A small network was shown many inputs. Here are its activations along a few directions, one row for each input.
In each table, some parts of the input vary, and every possible input appears once, in random order.
A made-up example of a description, with smaller parts first: one of 4 places along a line, together with either a single point or one of 11 places around a ring or (one of 2 separate values, together with one of 8 places around a ring).
Shared parts are said once, and a part with two or three values counts as separate values.
In the rows, zero is written as 128.

Other details of the inputs vary at random and push rows far along two fixed directions, the same in every table; ignore that.
To show where, the next rows are all for the same input, with only those details redrawn:
[173 181  58 125  76 137 117  87 149 179 151 159]
[ 83  91 209 137 182 156 131 155  93  75  73 134]
[ 83  91 210 137 183 156 131 155  93  75  73 134]
[138  87 142  78 137 150 207  91 127 116 137 118]
[104 137 164 157 149 149  91 150 105 109  83 153]
[158 133  97  98 105 143 167  86 140 149 147 137]

A family of inputs:
r1: [108  87 223 115 193 109 102 170  79  94  76  89]
r2: [122 126  70  83 100 134 166  99 151 132 160 155]
r3: [119 184 125 183 121 143  41 152 114 139  86 175]
r4: [166  83 167  86 123  91 187 115 123 112 169  61]
r5: [ 85  85 196 160 189 131 130 177 119  86  95  84]
r6: [104  94 114  86 132 140 213  96 149  80 155 112]
r7: [162 134 106 129  78 129 175  96 147 129 174 126]
r8: [ 89 190 114 167 118 132  45 153 111 120 101 196]
r9: [141  81 149  80 149 123 201 111 126 143 153  94]
r10: [103 193 115 164 118 141  42 150 109 111  91 195]
r11: [126  97 141  90 108 133 217 100 129  68 169 127]
r12: [130 164 118 183 133  85  16 175 124 154 107 116]
r13: [105 181 124 187 121 134  44 154 117 148  96 176]
r14: [136 181 130 182 131 126  33 169 110 158  93 150]
r15: [156 164  40 148  79 126 119  99 168 175 166 145]
r16: [141 174  28 130  75 124 118  97 162 149 171 165]
r17: [139  68 129 100 150 121 200 118 144 131 159  80]
r18: [139 130  82 125 103 136 172  93 167 140 160 111]
r19: [193 176  76 153  62 107 118 115 152 175 184 121]
r20: [163 113  96  80 116  90 138 116 145 176 158  91]
r21: [ 63  74 193 141 181 149 132 170 111  85  81 132]
r22: [149  81 156  59 149  94 181 108 116 142 150  74]
r23: [145  81 140  83 147  95 182 113 144 125 154  48]
r24: [116 163 116 185 131 119  34 184 129 166 100 148]
Changing only one part turns r2 into r21. The same change can be made to r8. Which row results? -> r13
What is each input in this table made of? -> one of 4 places along a line, together with either a single point or one of 5 places along a line
List by row number the other rows that have the place on the line of 4 in common with r22. -> r1, r4, r12, r20, r23
Which other rows does r10 become when the place on the line of 4 takes its other values? List them by row number. -> r1, r3, r14
Which other rows does r14 become when the place on the line of 5 takes its other values? List them by row number. -> r5, r9, r17, r24

A family of inputs:
r25: [115 175 136 163 146 106  63 155 104 129 114 134]
r26: [117 103 120 117 105 135 200  91 162 109 164 113]
r27: [148 160  67 124  98 140 145  91 167 184 143 142]
r28: [134 184  72 138  74  86  85 118 145 151 164 135]
r29: [ 91  57 163  97 171 172 195 107 123  82  91 126]
r30: [148 189  75 169  68 123  96 131 145 160 165 171]
r31: [116 135 148 158 143 158 114 151 102  92 107 172]
r32: [152 140  82 151 115 117  79 124 155 179 120 109]
r33: [116  81 158 107 167 144 192 119 132 123 129  80]
r34: [194 155 160 104  89 148 134  81  93 144 116 151]
r35: [122 158 154 171 162  98  37 178 102 110  95 116]
r36: [102 170 118 133 134 139  64 143 110 116  79 179]
r37: [ 80 141 157 202 131 120  73 169 131 102 103 124]
r38: [ 97  46 167  81 163 163 196 122 107  89 106 146]
r39: [160  75 122  79 135 114 179 127 141 155 151  93]
r40: [107 101 178 136 165 145 160 147 106  99 126 140]
r41: [120 101 151  78 157 147 192 100 106  68 128 129]
r42: [125 154  96 150  79 120 117 128 148 138 163 164]
r43: [149  97 154 132 155 116 139 154 118 119 138  99]
r44: [117 167 135 199 145 131  77 154 123 137 108 126]
r45: [139 163  90 157  90 136 142 103 157 139 158 132]
r46: [142 152  86 122 102 133 125 121 144 182 144 167]
r47: [ 97 167 155 207 156 149  72 159 118 113  89 151]
r48: [157 167  64 145  71 151 149  88 160 126 156 147]
r49: [124 128 102  91 129 105 123 109 127 163 135 122]
r50: [146  99 110  80 121 163 197 101 129 124 149 146]
r51: [130  97 143 130 158 125 132 141 140 136 105  84]
r52: [ 88  65 165  58 173 150 181 108 104  74  97 134]
r53: [150 149  82 113 118  92  64 126 135 171 126 119]
r54: [124  63 157 119 140 113 182 125 152  86 144  64]
r55: [ 98 137 151 162 157 157 108 144 128 124  96 135]
r56: [203 148 154  86  84 129 165  67 108 177 147 129]
r57: [103 127 152 117 134 120 147 127 117  88 136 126]
r58: [116 124 163 161 157 125 117 165 104 123 124 130]
r59: [138  69 158 104 170 135 177 127 138 117 125  60]
r60: [155 189  64 164  61 140  95 124 140 137 153 185]
r61: [ 98  83 174  86 150 144 194 117 104  40 125 121]
r62: [149 145  76 133  69 102 137 117 156 160 186 134]
r63: [ 85 169 133 160 113 110  63 150 123 101 118 160]
r64: [130  95 171 152 176 127 137 149 124  99 111  77]
r65: [140 176  89 121 116 109  84 125 128 170 139 129]
r66: [146 153  92 130  94  79  81 131 146 128 153 109]
r67: [137  98 115  47 137 108 200  91 136 150 155  96]
r68: [141  90 111  84 133 132 216  88 154 160 151  86]
r69: [158 128 109  91 135 103 116 124 133 146 141  92]
r70: [120 131 161 190 136 106  62 197 113 105 111 120]
r71: [180  72 240  84 151 115 167 121  83 119 105  67]
r72: [126 151 123 165 135 164 124 120 126 102 108 151]
r73: [155 165  54 124  90 157 136  87 162 163 129 160]
r74: [ 94 117 148 154 116 144 117 153 119  72 116 171]
r75: [139 108  90  52  87 128 211  64 149  89 178 129]
r76: [242 171 101  80  48 107 160  53 130 222 178 113]
r77: [130 120 132 161 112  98  87 167 136 118 139 119]
r78: [103  91 144 111 146 141 148 133 121 138 119 151]
r79: [154 153  90 109 120  93  81 132 137 167 127 113]
r80: [114 106 152 116 148 150 152 140 119 130 129 141]
r81: [116 126 135 138 138 123 111 158 120 160 117 139]
r82: [126 119 102 128 127 130 137 108 147 170 129 113]
r83: [144  58 162  87 163 126 179 144 124 123 141  80]
r84: [178 131  43  20  86 116 227  37 168 187 198 122]
r85: [ 78 145 145 186 154 149  59 155 125 134  70 159]
r86: [150 201  73 133 100 115  95 105 134 159 154 158]
r87: [106  91 175 125 168 136 142 162 106 125 119 115]
r88: [102 105 157 133 163 177 150 128 120  87  91 133]
r89: [116 147 154 211 138 115  52 183 128 104  96 103]
r90: [156 168  72 158  79 117 135 105 161 162 170 111]
r91: [115 158 117 117 133 147  93 129 111 109 102 161]
r92: [110 125 152 123 137 103 137 138 114 100 139 104]
r93: [120  67 184  91 165  98 174 141 115  66 135  64]
r94: [ 96 138 146 159 144 157  77 170 106 113  74 188]
r95: [112 111 152 164 155 115  47 187 111 142  87 132]
r96: [129 158  77  98 109 118 107  97 138 170 136 157]
r97: [ 92 110 172  97 172 137 140 136 107 100 108 126]
r98: [106 120 164 167 135 118 117 171 111 108 130 126]
r99: [ 81 154 142 202 118 153  67 156 130  72  85 167]
r100: [135 143  88 138 108 117  92 135 133 191 137 151]
Changing only one part turns r60 into r70. The same change can be made to r72. Which row results? -> r64
Changing only one part turns r28 into r63. The same change can be made to r90. Which row results? -> r45
What is each input in this table made of? -> one of 4 places along a line, together with either a single point or (one of 3 separate values, together with one of 6 places along a line)
Which other rows does r42 become when the choice among 3 separate values takes its other values? List them by row number. -> r26, r63
Which other rows does r40 become when the place on the line of 6 takes its other values? List them by row number. -> r30, r42, r46, r78, r80
Which other rows does r42 become when the place on the line of 4 takes its other values? List them by row number. -> r62, r74, r77

A family of inputs:
r101: [179 124 106  89  98 104 163  99 133 155 169 107]
r102: [163 155 110 123  97 108 118 116 132 158 147 120]
r103: [122  77 143  84 156 118 164 126 124 128 134 101]
r104: [ 93 149 170 169 136 134  78 158 100  85  97 161]
r105: [130 125 163 131 145 122 126 137 110 110 118 111]
r106: [ 90 116 136 123 145 137 134 134 122 102 113 149]
r107: [109 114 142 122 162 128 123 138 121 122 110 115]
r108: [130 149  85 143  93 134 137 112 147 136 155 151]
r109: [164 156 103 111 106 156 128  95 123 181 123 169]
r110: [107 109 147 118 155 122 119 143 123 130 111 114]
r111: [148 148  87 144 102 133 128 109 154 145 142 125]
r112: [155 136  95 137 105 111 120 127 146 164 156 121]
r113: [109  91 134  89 147 139 177 120 130 105 130 125]
r114: [115  89 141 113 136 142 186 125 134  99 142 118]
r115: [115 108 155 143 144 124 130 149 129 124 122 109]
r116: [120 200 125 194 105 127  22 167 112 123 100 175]
r117: [116 113 150 147 151 130 133 144 127 116 121 110]
r118: [141 148  80 119 113 130 119 104 149 151 130 132]
r119: [127 124 160 133 137 133 126 127 116  98 111 118]
What is each input in this table made of? -> either a single point or (one of 3 separate values, together with one of 6 places along a line)
Which other rows does r118 become when the choice among 3 separate values takes its other values? List them by row number. -> r111, r119

A family of inputs:
r120: [115 108 123 118 122 148 172 103 138 108 135 136]
r121: [102 145 149 171 142 131  59 173 109 114  82 154]
r122: [176  92  79  54 119 109 212  73 160 163 186  73]
r123: [128 200  83 180  99 138  55 140 138 162 121 177]
r124: [102  82 164 102 164 140 177 135 113  96 116 121]
r125: [108  92 141 107 138 157 184 113 135 101 128 128]
r126: [135 118 140 122 123 101 135 134 131 131 146  96]
r127: [153 208 101 174  87 119  46 135 123 152 123 157]
r128: [171 146  66 117  78 121 145  93 152 160 170 139]
r129: [ 87 132 149 156 134 144 114 144 123  82 105 146]
r130: [173 165  35  93  74 130 167  68 166 185 178 146]
r131: [149 124 112  94 119 123 146 103 133 144 142 124]
r132: [185 222  38 165  55 118  48 114 156 206 152 167]
r133: [ 79 161 140 186 139 148  49 167 117 109  70 172]
r134: [120 119 119 107 136 133 143 122 124 126 134 138]
r135: [111 139 147 172 157 115  62 174 120 130  90 114]
r136: [126 119 125 120 130 140 151 128 129 127 138 135]
r137: [ 93  81 194 119 180 113 121 162 104 108  99  97]
r138: [120 143 104 119 126 136 127 114 133 137 131 150]
r139: [109 153 150 196 154 120  35 188 118 132  88 123]
r140: [174 177  34 106  60 123 162  70 169 169 194 144]
r141: [ 97  98 168 137 157 138 144 146 109  91 113 132]
r142: [145 127 139 107 131 132 143 114 116 136 121 124]
r143: [141  63 146  89 153 118 210 107 138 116 155  67]
r144: [174 212  59 142  77 119  56 107 134 193 138 163]
r145: [146 136 121 133 112 124 124 117 131 138 135 132]
r146: [148  78 163  71 144 142 215  96 119 117 144  97]
r147: [117 162 129 174 115 122  65 161 121 110 112 151]
r148: [121  53 179  75 166 115 201 126 121 116 132  73]
r149: [ 81  99 189 142 176 136  96 172  96  81  79 136]
r150: [115 107 174 127 145 126 140 140 114  89 118 114]
r151: [156 133 126 115 113 129 149 101 123 140 141 125]
r152: [121 162 137 188 124 103  39 169 119 152 107 133]
r153: [107 106 180 147 160 117 102 170 112 124 105 106]
r154: [151 153  79 118  89 123 148 105 145 140 170 138]
r155: [121  54 172  82 157 143 212 121 122  91 135 102]
r156: [190 134  63  71  81 120 187  66 160 178 179 117]
r157: [ 94  61 159  73 161 153 212 103 126  82 125 116]
r158: [ 70 109 192 165 174 146 113 163 101  77  83 144]
r159: [108 149 153 188 148 109  53 181 119 110 100 112]
What is each input in this table made of? -> one of 5 places along a line, together with either one of 2 separate values or one of 6 places along a line
Changing only the place on the line of 5 turns r140 into r123. The same change can be made to r127. Which row results? -> r146
Changing only the place on the line of 5 turns r136 into r124. The same change can be made to r153. Which row results? -> r148
List by row number the other rows that have the place on the line of 5 in common with r144. -> r122, r131, r134, r137, r138, r149, r157
A walk changes only the place on the line of 6. It starts at r120 and steps to r158. List the rest of the walk in order. -> r141, r128, r145, r151
Which other rows does r139 become when the place on the line of 5 takes its other values? List them by row number. -> r122, r135, r143, r159

A family of inputs:
r160: [153  92 120  80 135 141 198  96 136 148 148 111]
r161: [101  99 177 131 150 152 156 140 107  75 111 141]
r162: [139  86 108  89 137 138 197  97 153 142 150  96]
r163: [173 162  79 117  94 131 121  94 144 187 140 139]
r164: [ 79 109 187 169 177 141  87 179 105 111  74 135]
r165: [ 62 121 169 163 176 140  87 173 110  79  78 140]
r166: [110  83 189 130 159 116 155 150 113  98 125  89]
r167: [152  93 122 100 127 111 194 104 149 125 168  75]
r168: [145 130 145 137 129 116 123 139 119 129 135 109]
r169: [137 128 140 112 130 114 111 130 117 133 118 121]
r170: [140  85 109  78 132 112 186 104 148 129 160  88]
r171: [130 193  66 155  90 124  70 126 143 166 137 172]
r172: [168 104 142  84 119 116 190  94 130 132 160  85]
r173: [150 189  84 159  98 107  39 148 128 171 125 155]
r174: [ 71 113 177 173 159 148 109 169 113  63  86 141]
r175: [130 188  84 178  81 133  74 133 142 145 134 177]
r176: [145 197  92 168  79 138  68 119 130 142 123 178]
r177: [ 81 101 188 150 171 116  88 181 102  98  88 121]
r178: [138 104 114  71 129 137 200  91 132 124 155 127]
r179: [155 182  70 117  88 128 109  92 138 164 143 159]
What is each input in this table made of? -> one of 4 places along a line, together with one of 5 places along a line
Changing only the place on the line of 4 turns r174 into r176. The same change can be made to r170. Which row results? -> r169
Which other rows does r172 become when the place on the line of 4 takes its other values? List them by row number. -> r166, r167, r168
A walk changes only the place on the line of 5. It starts at r175 and steps to r171. List the rest of the walk in order. -> r164, r177, r166
